A small network was shown many inputs. Here are its activations along a few directions, one row for each input.
Each table varies a few parts of the input and shows all the possible inputs, shuffled.
Descriptions start from the smaller parts, as in this example, which fits no table here: one of 8 places around a ring, together with either a single point or one of 9 places around a ring or (one of 3 separate values, together with one of 6 places along a line).
Shared parts are said once, and a part with two or three values counts as separate values.

Other details of the inputs shift rows strongly along three fixed directions, in all tables alike. That doesn't count.

Table:
r1: [-20.4  -1.9   1.5  10.9  -4.0 -16.5 -19.5   5.8 -48.2  60.8 -26.0]
r2: [ 14.4  19.8 -34.0 -38.2 -27.1 -40.8 -14.5  21.3 -63.7  65.6 -44.3]
r3: [  5.8  -2.0  10.7  -4.9 -36.9  -8.1   8.4  -3.6 -31.1  18.6 -38.4]
r4: [-12.6  -8.9  32.5  23.6  31.4  39.8 -12.5  -2.0  65.1 -27.6  67.7]
r5: [-21.8   9.8  10.7  -7.3  33.6  33.7 -10.6   4.1  82.8 -43.2  31.6]
r6: [-17.6   0.6  26.1  12.7 -48.8 -10.2  50.3 -28.1  33.4 -32.1 -45.7]
r7: [-28.0 -24.5  68.8  71.2  -9.0 -13.0  16.5 -37.1  27.2   2.4   0.2]
r8: [ 16.3  10.0   7.4 -28.0 -76.3  -1.7  58.3 -19.4   6.0 -41.4 -57.7]
r9: [-12.2 -19.3  63.9  78.1  -4.7 -21.1  20.0 -34.8  35.2   8.9  -1.0]
r10: [  0.0  -7.8 -58.8  -0.4  70.3  10.7 -47.8  22.5 -28.6 -16.0  49.2]
r11: [-26.9 -17.6  54.5  75.9   1.2 -23.5  17.5 -24.0  47.7   8.6 -20.1]
r12: [ 12.5  17.5 -51.6 -33.6  34.4  14.7 -22.7  28.1 -22.2 -60.4  26.5]
r13: [ 37.0  25.7 -65.9 -85.1  27.6  39.2 -21.9  26.7 -51.1  33.4  28.6]
r14: [ 12.6 -10.2  28.7  25.0 -32.3 -29.2  14.5  -8.1  -8.6  24.6  -4.4]
r15: [ 22.4  25.5 -36.6 -89.1  -7.9  25.7  35.4  10.0  57.5 -64.6  -8.1]
r16: [  0.5 -22.1 -17.6   8.1 -24.3 -20.5 -12.7  -8.9 -60.3  72.0   7.1]
r17: [-17.7 -25.9  33.9  82.4  16.9 -17.5 -34.2 -10.2 -14.3  72.2  -1.0]
r18: [  2.2   5.7   3.6  -4.3 -40.4  -8.5  18.2 -18.3 -35.9  19.5 -20.3]
r19: [ -1.4  14.7 -29.4 -45.0 -32.1 -32.2 -18.7  18.2 -71.4  59.4 -43.0]
r20: [-10.5 -14.0 -19.7  14.5  67.7  46.2 -54.3  12.3   5.9  44.3  52.3]
r21: [ -6.2  -6.9  10.3   7.6  57.1  31.9 -59.7  26.8  -3.7  39.4  73.4]
r22: [ 26.6  27.0 -33.8 -83.8  -2.4  39.8  46.2  10.1  50.6 -66.1 -11.3]
r23: [ 14.7   3.0  -5.8 -14.0 -53.2 -43.9  51.4  -7.7 -21.9 -90.5 -52.7]
r24: [ 10.4   1.9   0.5  23.6  59.3   5.0  -7.5  16.2  49.6 -87.6  37.3]
Each input here is: one of 4 places along a line, together with either a single point or one of 5 places along a line.
The inputs of r7 and r9 match in every part but the place on the line of 4. If r21 is changed in the same way as r7 into r9, which row does it become?
> r14
Change only the place on the line of 4 in r17. List by row number the other rows that result.
> r3, r8, r20
Which other rows agree with r4 in the place on the line of 4? List them by row number.
> r5, r6, r8, r12, r18
Change only the place on the line of 5 in r20. List by row number the other rows that result.
> r13, r15, r16, r22
